A small network was shown many inputs. Here are its activations along a few directions, one row for each input.
Each table varies a few parts of the input and shows all the possible inputs, shuffled.
A made-up example of a description, with smaller parts first: line(6) and (point or line(9) or (values(3) and ring(5))).
Shared parts are said once, and a part with two or three values counts as separate values.
In the rows, 100 means zero.

Other details of the inputs vary at random and push rows far along two fixed directions, the same in every table; ignore that.
These rows show it; all are for the same input, with only those details redrawn:
86,84,104,94,109,104,97,88,71,105,119,110,106
117,106,114,89,122,91,85,66,151,101,106,98,93
117,106,114,89,122,91,85,66,151,101,106,97,93
100,110,96,154,85,102,72,99,95,2,78,62,140

Table:
row 1: 101,121,86,165,76,103,85,107,100,16,75,47,152
row 2: 78,83,101,111,100,110,107,93,73,112,116,104,91
row 3: 75,109,108,101,84,89,112,125,67,121,109,97,111
row 4: 102,146,81,145,54,99,94,143,97,12,61,50,134
row 5: 108,123,127,84,113,76,82,92,151,107,97,98,85
row 6: 86,84,105,93,109,104,97,88,71,106,119,110,106
row 7: 150,113,77,94,130,104,112,83,150,112,97,93,95
row 8: 77,108,90,94,80,103,114,129,70,109,105,112,81
row 9: 114,115,122,91,84,73,91,112,164,125,89,96,91
row 10: 90,77,97,103,85,108,102,110,78,121,112,105,115
row 11: 106,73,75,98,116,122,128,100,68,110,85,118,95
row 12: 117,130,106,69,106,87,89,101,150,102,92,99,74
row 13: 105,79,75,105,118,124,124,105,71,106,112,117,83
row 14: 105,121,131,95,97,81,94,92,155,121,73,99,83
row 15: 115,79,78,87,125,112,112,98,65,103,114,122,95
row 16: 122,71,72,96,101,120,115,119,70,120,107,113,103
row 17: 104,123,122,101,101,75,92,93,155,116,95,94,70
row 18: 92,99,92,83,62,101,112,144,73,122,98,108,96
row 19: 79,105,96,86,76,108,115,126,69,115,79,115,92
row 20: 78,79,104,106,98,111,110,90,72,116,93,107,104
Question: Changing only one part turns row 17 into row 5. The same change can be made to row 13. Which row results?
Answer: row 15
Question: What is each input in this table made of?
Answer: line(4) and values(5)
Question: Change only the values(5) part in row 10. List by row number the other rows that result.
Answer: row 1, row 2, row 6, row 20
Question: Change only the line(4) part in row 16. List by row number the other rows that result.
Answer: row 9, row 10, row 18

Table:
row 21: 111,81,96,77,125,112,104,100,83,121,113,125,84
row 22: 91,103,101,77,100,92,119,122,84,142,113,113,99
row 23: 101,135,106,118,87,94,101,110,144,63,66,85,97
row 24: 91,79,100,71,114,104,105,78,78,120,119,123,101
row 25: 85,108,72,139,73,118,112,126,54,51,83,85,108
row 26: 83,84,101,85,123,101,115,78,75,124,109,119,83
row 27: 136,115,88,117,120,101,94,93,135,70,86,75,114
row 28: 133,118,100,90,133,102,99,69,168,103,80,92,75
row 29: 81,96,106,91,111,98,104,95,76,131,140,106,104
row 30: 109,127,112,103,80,87,76,96,133,67,77,80,112
row 31: 68,94,111,87,111,104,108,87,73,134,123,113,80
row 32: 105,88,84,79,103,104,109,114,87,131,117,125,72
row 33: 123,111,126,98,101,77,85,80,177,124,81,88,91
row 34: 77,76,111,101,101,105,98,91,89,139,124,108,102
row 35: 87,92,104,69,100,93,108,124,87,137,110,127,77
row 36: 99,92,79,118,89,124,94,111,53,49,86,87,132
row 37: 120,127,111,71,98,87,93,93,180,109,83,95,88
row 38: 75,93,102,135,80,107,83,119,48,40,110,86,120
row 39: 98,85,79,143,65,115,109,123,66,69,87,83,123
row 40: 97,76,106,80,122,100,104,88,80,114,122,129,86
row 41: 114,121,114,113,90,79,72,107,131,63,79,85,95
row 42: 111,74,98,96,112,117,110,90,92,136,103,114,103
row 43: 68,96,95,126,72,112,83,110,46,46,108,80,135
row 44: 127,120,83,105,85,102,91,99,142,68,81,80,101
row 45: 123,110,120,92,99,84,100,93,184,121,78,86,90
row 46: 133,125,81,119,95,94,102,106,141,74,91,75,103
row 47: 92,106,111,84,100,87,106,108,77,137,115,109,101
row 48: 86,78,91,147,87,108,94,101,64,55,88,94,138
row 49: 97,86,97,89,124,96,112,86,79,121,125,114,107
row 50: 78,106,117,82,100,95,110,100,75,139,102,120,80
Question: Changing only one part turns row 39 into row 46. The same change can be made to row 48. Which row results?
Answer: row 49
Question: What is each input in this table made of?
Answer: values(5) and ring(6)
Question: A walk changes only the ring(6) part. It starts at row 35 and steps to row 32. List the rest of the walk in order.
Answer: row 21, row 40, row 38, row 41
Question: Change only the values(5) part in row 31. List by row number the other rows that result.
Answer: row 29, row 34, row 38, row 43
